These are the activations of a small neural network, seen along a few directions. Each row is one input.
Each table varies a few parts of the input and shows all the possible inputs, shuffled.
Descriptions start from the smaller parts, as in this example, which fits no table here: one of 8 places around a ring, together with either a single point or (one of 2 separate values, together with one of 4 places along a line) or one of 11 places along a line.
Shared parts are said once, and a part with two or three values counts as separate values.

Table:
x1: [-29  -9  42  -8  -4  10  -1 -19 -20   0 -20]
x2: [ 34  16  -6  15  10   1 -33  -7  12 -26   8]
x3: [-30  15  -3  -4  -8 -16  27 -27 -13   7  16]
x4: [-28  -3  45  -6  -4  12   2 -21 -15   3 -20]
x5: [ 45 -18  -4  -5 -24  24  40  17 -31   1 -11]
x6: [-41  -2   0 -10   7  15  -2  30  10   2 -24]
x7: [-29  14  -3 -13  -9 -16  20 -23 -21   7  18]
x8: [  0 -19  -8  10  10   1 -32  25  46   5  -3]
x9: [ 21  12 -24  -1   9 -35  -2 -21  -8  14  30]
x10: [ 35  14  -5  18  11  -4 -28 -11  19 -27   4]
x11: [-32  10  -6  -7  -9 -19  22 -25 -19   5  15]
x12: [  1 -10  -6  10   8   5 -32  27  48   8  -1]
x13: [-31  19  -1  -6 -12 -17  24 -21 -17   7  18]
x14: [-42  -2   1  -4  10  14   7  28  19  -1 -24]
x15: [ 44 -28  -8  -6 -22  19  39  14 -32  -4 -13]
x16: [ 35  17  -4  17   7  -4 -32  -5  15 -26   5]
x17: [-44  -8  -2  -6   9  11   2  30  13  -3 -25]
x18: [-42   1   2  -7   6  13   3  34  14  -1 -22]
x19: [ 20  16 -22   8   7 -35   2 -19  -5  15  31]
x20: [  2 -12  -8   6   9   5 -36  25  43  10  -3]
x21: [ 20  14 -23   6  10 -31   1 -20  -7  14  34]
x22: [-28  -1  48 -10  -7  12   0 -15 -18   0 -16]
x23: [  1 -10  -8  10  10   9 -33  26  44   9   0]
x24: [  2 -12  -6  10  11   4 -28  23  52   6  -2]
x25: [ 44 -20  -6  -6 -21  27  37  15 -34   0  -8]
x26: [ 35  14  -6  10   8  -3 -36  -8  11 -25   4]
x27: [-28  -2  46 -11  -4  15  -1 -15 -21   0 -13]
x28: [ 19   7 -25   6  10 -39   2 -22  -6  10  29]
x29: [ 33   7  -8  17  10  -7 -32  -9  14 -29   2]
x30: [-30  17  -2  -8  -9 -13  22 -22 -20   7  21]
x31: [ 21  12 -23   7  11 -36   5 -24   0  13  30]
x32: [-26  -5  46 -15  -4  12  -4 -17 -22   1 -16]
x33: [ 45 -22  -7   0 -22  23  42  12 -27  -1 -14]
x34: [ 45 -22  -6 -13 -24  23  34  12 -33   1 -11]
x35: [-42   0   1  -8   9  17   1  32  11  -1 -20]
What is each input in this table made of?
> one of 5 places around a ring, together with either a single point or one of 6 places around a ring
Changing only the place on the ring of 5 turns x30 into x13. The same change can be made to x35. Which row results?
> x18
Which other rows does x2 become when the place on the ring of 5 takes its other values? List them by row number.
> x10, x16, x26, x29
Which other rows does x32 become when the place on the ring of 6 takes its other values? List them by row number.
> x6, x7, x9, x20, x26
Which other rows agree with x15 in the place on the ring of 5? List them by row number.
> x1, x8, x11, x17, x28, x29

Table:
x36: [ 16  12 -22  11  19 -26 -21  -6  15  -4  16]
x37: [  3  -1  14   2   5  18 -26  14  14 -14 -16]
x38: [  6 -12  20   1   6  17 -28  11  15   0 -13]
x39: [ 17   2 -16  -7 -11   8  28   8 -27  -2   2]
x40: [  5  -7  18   1   6  18 -27  13  15  -7 -14]
x41: [ 17   9 -19  11  19 -27 -22  -8  16   3  17]
x42: [ 37  10 -16  11  -6  -8   4 -19  -9 -17  16]
x43: [ 18   6 -16  11  19 -27 -23  -9  18  10  18]
x44: [ 19  -8  -8 -10 -13   5  25   6 -24  11   4]
x45: [-48  18  19 -16  -6  -3  27 -25 -34  -1  -3]
x46: [ 20 -13  -6 -11 -14   4  23   4 -22  17   4]
x47: [ -7 -17   8  -3  -6  22  18  21  -3  -5 -26]
x48: [ -6 -22  11  -5  -6  21  16  19  -3   1 -25]
x49: [-45   7  27 -15  -8  -7  23 -26 -32  11   1]
x50: [-47  12  24 -16  -7  -5  25 -26 -33   5  -1]
x51: [ -6 -28  12  -6  -7  20  14  17  -2   7 -25]
x52: [  2   4  10   3   5  18 -26  15  12 -20 -19]
x53: [ 40   2  -8   9  -8 -10   3 -20  -5  -4  19]
x54: [ 18  -3 -12  -8 -12   7  27   8 -25   4   4]
x55: [ 14  16 -27  11  19 -26 -21  -5  13 -10  14]
x56: [-27  12 -13   6   9  -4 -21  16  36  -5   2]
x57: [-24   2  -6   5  10  -4 -23  13  38   7   6]
x58: [ -9 -11   5  -1  -5  23  20  23  -4 -10 -28]
x59: [-25   7  -9   6   9  -4 -22  15  37   1   4]
x60: [-23  -3  -4   5  10  -4 -24  11  38  14   7]
x61: [ 41  -1  -4   9  -9 -12   2 -22  -3   4  19]
x62: [ 38   6 -12  10  -7  -9   4 -19  -7 -10  18]
x63: [-44   2  30 -14 -10  -8  21 -27 -32  17   1]
What is each input in this table made of?
> one of 4 places along a line, together with either a single point or one of 6 places around a ring
Changing only the place on the line of 4 turns x50 into x63. The same change can be made to x47. Which row results?
> x51
Which other rows does x38 become when the place on the line of 4 takes its other values? List them by row number.
> x37, x40, x52

Table:
x64: [ 29   5 -23 -10 -12   8  35   6 -47 -10  -3]
x65: [ 51 -13 -23  21 -17  22  -1  17  25 -19   2]
x66: [-52   5   7  -6   0  22 -25  31  36  -8 -11]
x67: [ -2  11  47  -6 -27  11  19 -40 -42  -7  -2]
x68: [ -1 -15  41 -17 -20  10  18 -35 -43  13   3]
x69: [  4  42 -31  14  17 -47 -19 -44  17  -1  50]
x70: [ 57 -28 -23  13 -11  11   6  25  29   5   0]
x71: [-61   5  16 -13  -9   3  33  -7 -16  -9 -21]
x72: [ 22 -11   8   7  28  -1 -55  11  25  -7 -21]
x73: [-47 -10   7  -6  11  16 -20  40  38  26 -15]
x74: [ 35 -10 -21 -16  -4  -1  42  17 -43  12   0]
x75: [  6  20 -34  13  15 -61 -18 -29  14  19  52]
x76: [-60 -13  13 -11   1   1  37   3 -17  19 -19]
x77: [ 19  10  15  18  28   4 -51   5  23 -34 -16]
Changing only one part turns x67 into x68. The same change can be made to x66. Which row results?
> x73
What is each input in this table made of?
> one of 2 separate values, together with either a single point or one of 6 places around a ring

Table:
x78: [ -3  -7   8  -8 -10  10  20   2 -19   2  -8]
x79: [ -2  -2   5  -5  -7   3  14  -5 -15   2  -2]
x80: [-9 -3  6 -2  0  6  0  5  2  0 -7]
x81: [  0   5  -1  -2  -2  -7   8 -11 -11   2   7]
x82: [ -1   1   3  -3  -5  -2  11  -8 -13   2   2]
x83: [-9  0  4 -1  2  2 -4  2  4  0 -3]
x84: [ -3  -4   7  -6  -8   7  17  -2 -17   2  -5]
x85: [ -6   6  -4   3   6  -9 -10  -3  11   1   6]
x86: [-8  3  1  1  4 -3 -7  0  7  0  1]
x87: [ 50   6 -35  26  23 -17 -53  12  53 -10  19]
x88: [ -9  -5   7  -4  -2  10   4   8  -1   0 -10]
What is each input in this table made of?
> either a single point or (one of 2 separate values, together with one of 5 places along a line)

Table:
x89: [ 28   1 -12   8  10 -16 -21  -2  12   6  16]
x90: [-49   0  33   1  12  15 -44   9  37  -6 -20]
x91: [ 15  -1 -19  11   4  -2 -10  11  22  -6   5]
x92: [-51   1  -5 -18  -2 -13  31  -3 -23  16   0]
x93: [-29  13  22  -9 -13 -13  37 -40 -37  12  12]
x94: [ 22  10  -8   9  12 -11 -22  -8   7  -8  10]
x95: [  0 -24  40 -16 -20  32  34  -2 -47  -5 -35]
x96: [ 21  -9 -23   8   3  -6  -9  15  28  10  10]
x97: [ 19  16  -4   8  12 -10 -22 -11   5 -15   5]
x98: [-34 -10  10 -17  -8  27  34  31 -15  13 -25]
x99: [ 11   5 -15  11   4   0 -10  10  20 -14   0]
x100: [  3  -2  13 -15 -29  14  35 -17 -44  -2   2]
x101: [ 19  -5 -21  10   4  -3 -10  13  25   2   8]
x102: [ 25   5 -11   9  11 -13 -22  -5  10  -1  13]
What is each input in this table made of?
> either a single point or one of 5 places around a ring or (one of 2 separate values, together with one of 4 places along a line)
Start at x98 and move only the place on the ring of 5, one step at a time. The first step leads to x92. Which rows follow, in order?
> x93, x100, x95
